Read these off the array that follows.
1) Read off the entry just right of -32.
2) Read off the entry just left of -68.
3) Read off the entry just right of the smallest entry.
4) Read off the largest entry.
[[-43, -3, 22, -43, -14, 59, 23, 16], [-58, 3, 28, -6, 0, 40, 18, 0], [-47, 9, 22, 31, 8, 8, 1, -19], [-30, 14, 22, 44, 13, -12, -7, -19], [35, 5, -15, 27, 6, -42, -20, -9], [16, 10, -7, 38, 12, -41, -18, -16], [-49, 7, 26, 24, 13, 15, 7, -10], [-15, 13, 11, 44, 13, -20, -10, -19], [-3, 15, 3, 44, 13, -32, -14, -20], [45, -1, -21, 15, 1, -37, -16, -3], [-56, -2, 28, -23, -8, 53, 21, 8], [11, -16, -12, -68, -25, 45, 21, 29], [-60, 7, 27, 12, 3, 31, 10, -5], [-16, -13, 6, -57, -17, 57, 24, 23]]
1) -14
2) -12
3) -25
4) 59

a = [-34  75  57 -61]
Find the entry just right of -34.
Answer: 75
Find the entry just left of -61.
Answer: 57

Read these off the array that follows. Rows and columns are numbered from 0.
1) Give the entry in row 2 and column 2.
2) Give the entry at row 0, column 2.
3) Give the top entry of the column that holds the smallest entry.
4) Give the bottom-right entry.
5) Give the entry directly above the largest entry.
6) Give the bottom entry of the column that holds the largest entry.
7) Give the entry directly below -38.660.
8) Give the entry just right of -62.055.
30.324,31.739,-74.100,-133.544,-101.838
-142.350,-145.629,19.507,76.835,26.950
-128.674,-150.049,-33.737,59.451,33.951
-7.775,65.196,-37.292,-39.490,-38.660
-200.025,-275.772,20.363,104.575,45.149
-39.031,-97.379,-40.016,-89.583,-83.672
-121.778,-200.971,-33.298,8.318,-9.635
61.286,103.067,-62.055,-150.803,-118.510
-90.321,-106.914,-97.070,27.026,34.214
-46.154,25.859,44.153,-9.237,-47.840
34.145,110.913,-97.450,-78.433,-44.916
61.926,98.742,5.186,-173.619,-164.259
147.152,284.148,-35.818,-208.707,-170.610
-68.872,-171.509,-99.873,-63.630,-40.811
1) -33.737
2) -74.100
3) 31.739
4) -40.811
5) 98.742
6) -171.509
7) 45.149
8) -150.803

Questions about the table below. Counting starts at 0.
1) Find the entry in row 1 and column 0.
2) Find the entry just left of -0.290.
3) Find the bottom-right entry.
4) Find the top entry of the column that holds the smallest entry.
5) Find the entry directly below 18.443.
6) Find the entry just right of 12.617.
7) Find the entry just right of -11.665.
8) Find the top entry of the column that holds the largest entry.
[[ -1.050  22.222 -15.899  14.983  17.721  -7.092 -11.665  18.184]
 [  1.129  11.636  12.617   4.786   4.686   6.491  14.934   1.605]
 [  7.851  -8.433  30.338  -7.314  -2.312  15.698  27.440 -12.836]
 [  4.573  14.578  -1.762   7.241  18.386  -3.290  -8.950   9.911]
 [  9.128   5.861 -12.787  10.818   9.299   1.020  -7.680  15.462]
 [  1.532  20.603 -12.674  11.983  21.801  -8.504 -16.136  17.801]
 [  9.864  -6.448  16.497   1.446  -3.884  13.839  16.742  -0.290]
 [ 18.443 -19.212  22.115  -1.026 -11.847  21.858  21.205  -1.963]
 [ -6.621  28.728   1.716  10.900  19.090  -7.105   0.260   8.806]
 [ 24.173 -28.819   1.039 -10.112  -5.229  21.269  10.421  -5.499]
 [ -2.271  11.144  22.543  12.752  -8.602  13.248  27.796   3.680]
 [  5.746  -1.184  18.565   2.805  -3.322  14.839  20.350  -0.354]
 [ 10.838   6.293 -15.850   0.227  22.642  -4.280 -14.535   6.451]]
1) 1.129
2) 16.742
3) 6.451
4) 22.222
5) -6.621
6) 4.786
7) 18.184
8) -15.899

((-0.2, -2.2, -0.5, -0.5, -1.1), (1.4, 0.5, -0.7, 0.2, -0.9), (-1.0, -2.7, 0.6, -0.2, -1.5), (-0.5, 0.5, -0.1, -0.4, 0.2), (0.8, 1.3, -0.9, -0.5, -0.2), (0.9, -2.3, 1.4, 0.5, -0.9), (-0.1, -1.3, 0.8, 0.0, -0.6), (-0.9, -2.0, -0.1, -0.3, 0.6))
The entry just left of 0.0 -> 0.8
The 5th entry in reading order -> -1.1
The entry just right of -0.7 -> 0.2
Read off the fourth entry in reading order.
-0.5
Read off the entry just left of -0.4.
-0.1
The third entry in reading order: -0.5
The entry just left of -1.3 is -0.1
The smallest entry -> -2.7
Read off the first entry in reading order.
-0.2

Read these off the table that follows. Counting starts at 0.
1) Read off the top-right entry.
2) Read off the entry in row 2 and column 0.
3) Read off the entry at row 1, column 0.
4) Read off the entry in row 1 and column 1.
5) Read off the entry in the bottom-left corner.
6) Read off the entry at row 0, column 0.
7) Read off the entry just right of the smallest entry.
8) Read off the entry in row 1 and column 2.
[[-19  17 -12  21  24 -27  21  12  11 -11]
 [ 39 -20   7 -29 -22  43 -23 -15  -8  10]
 [-16  10  -5  22  29 -25  24   7   5  -5]
 [-19  17 -12  21  21 -28  20  12  11 -11]
 [-17  13  -7  23  28 -26  23   9   7  -7]
 [-17  12  -6  22  27 -25  23   8   6  -6]
 [ 38 -44  33 -10   4  32  -1 -34 -30  33]
 [-22  44 -41  13   6 -22   8  34  38 -39]
 [ 17  16 -21 -31 -33  30 -32  16  18 -19]
 [-26  38 -30  19  15 -27  15  29  29 -30]
 [-18  16 -10  21  24 -26  20  11   9 -10]
 [-17  12  -6  22  28 -25  23   8   6  -7]
 [-16  11  -5  23  31 -25  25   7   5  -5]
 [-26  53 -54  12   3 -23   5  44  51 -51]
 [ 51 -31  15 -38 -26  61 -29 -21 -15  17]
 [ 62 -47  30 -29 -12  62 -17 -33 -28  30]]
1) -11
2) -16
3) 39
4) -20
5) 62
6) -19
7) 12
8) 7

Read these off the array that follows.
1) Report the smallest entry in the first row.
2) Report the last entry, reading row by row.
3) Report the 1st entry, reading row by row.
4) Report the fifth entry, reading row by row.
5) Report the entry in the bottom-left corner.
6) Report the third entry, reading row by row.
7) Report the 3rd smallest entry.
8) Report the entry just right of the smallest entry.
[[ 52   7  -2 -22]
 [-66   9 -12  15]
 [ 50   1   4 -16]
 [-12 -12  -3   9]
 [-19 -13   1  12]
 [ 18  14   0 -12]]
1) -22
2) -12
3) 52
4) -66
5) 18
6) -2
7) -19
8) 9

[[ 0.10  0.17  0.09 -0.07 -0.09  0.06]
 [ 0.10  0.14  0.07 -0.18  0.00  0.05]
 [ 0.06  0.20  0.02 -0.16 -0.16  0.07]
 [ 0.16  0.15  0.05 -0.14  0.01  0.06]]
Counting starts at 0.
The entry just right of -0.18: 0.00
The bottom entry of the column that holds the smallest entry is -0.14
The entry at row 2, column 2: 0.02
Give the entry at row 0, column 0.
A: 0.10
The entry just right of 0.09 -> -0.07
The entry in row 2 and column 0: 0.06
Give the entry directly above the largest entry.
A: 0.14
Give the entry directly below the largest entry.
A: 0.15
The entry in the bottom-right corner is 0.06
Give the entry in row 2 and column 1.
A: 0.20
Give the entry in the bottom-left corner.
A: 0.16
The entry in row 0 and column 1 -> 0.17
Give the entry at row 1, column 0.
A: 0.10
The entry just left of the smallest entry is 0.07
Give the entry in row 0 and column 2.
A: 0.09
The entry in the top-right corner: 0.06

[[-0.7 -1.0 -1.1  1.7  0.4 -2.2 -2.3]
 [-1.2 -1.3 -1.2  2.0 -0.8  0.8  0.9]]
Indices start at 0.
Give the entry in the top-left corner.
A: -0.7
The entry just right of the largest entry is -0.8
The entry just left of the smallest entry: -2.2
The entry at row 0, column 2 -> -1.1
The minimum is -2.3
Give the entry directly above -1.3.
A: -1.0
Give the largest entry.
A: 2.0
The entry at row 1, column 1 -> -1.3
The entry in the bottom-right corner is 0.9
Give the bottom-left entry.
A: -1.2

data = array([ 31,  59,   4, -10,  -9,   3,  62,  -8,  20, -57, -71, -24, -26])
The entry just left of 59 is 31
Report the third entry from the left.
4
The entry just left of -57 is 20
The second entry from the right is -24
The second entry from the left: 59
Report the entry just left of -9.
-10
The entry just right of -57: -71
Report the first entry from the right.
-26

Questions about the matrix below.
1) Report the first entry, reading row by row.
2) Report the 1st entry on the diagonal from the top-right corner.
3) Report the entry just left of -16.
4) Report the last entry in the row that holds the largest entry.
5) Report the bottom entry of the column that holds the smallest entry.
6) Report the bottom entry of the column that holds the largest entry.
7) Report the 3rd entry in reading order.
8) Report the 5th entry, reading row by row.
[[6, -21, -1, -3, -20, -3, 3, 3, -21],
 [-3, -13, -1, -1, -19, -2, -5, -5, -13],
 [-5, -11, -1, 2, -19, 0, -6, -7, -12],
 [5, -20, -1, -3, -20, -3, 2, 2, -20],
 [-3, -14, -1, -1, -20, -1, -5, -5, -13],
 [-3, -13, -2, -1, -19, -2, -5, -5, -13],
 [-3, -13, -1, 0, -19, -1, -5, -5, -13],
 [-49, 26, 4, 14, -2, 11, -44, -42, 25],
 [-15, -6, -15, -13, 1, -13, -13, -12, -6],
 [5, -26, -40, -38, 25, -38, 4, 6, -25],
 [7, -24, -4, -6, -18, -6, 3, 5, -23],
 [-27, 7, -2, 2, -8, 1, -25, -24, 7],
 [-15, -7, -23, -19, 13, -20, -13, -11, -7],
 [-3, -14, -1, -1, -20, -1, -5, -5, -13],
 [-8, -14, -23, -23, 6, -23, -8, -5, -12],
 [-3, -17, -21, -21, 2, -21, -3, -2, -16]]
1) 6
2) -21
3) -2
4) 25
5) -3
6) -17
7) -1
8) -20
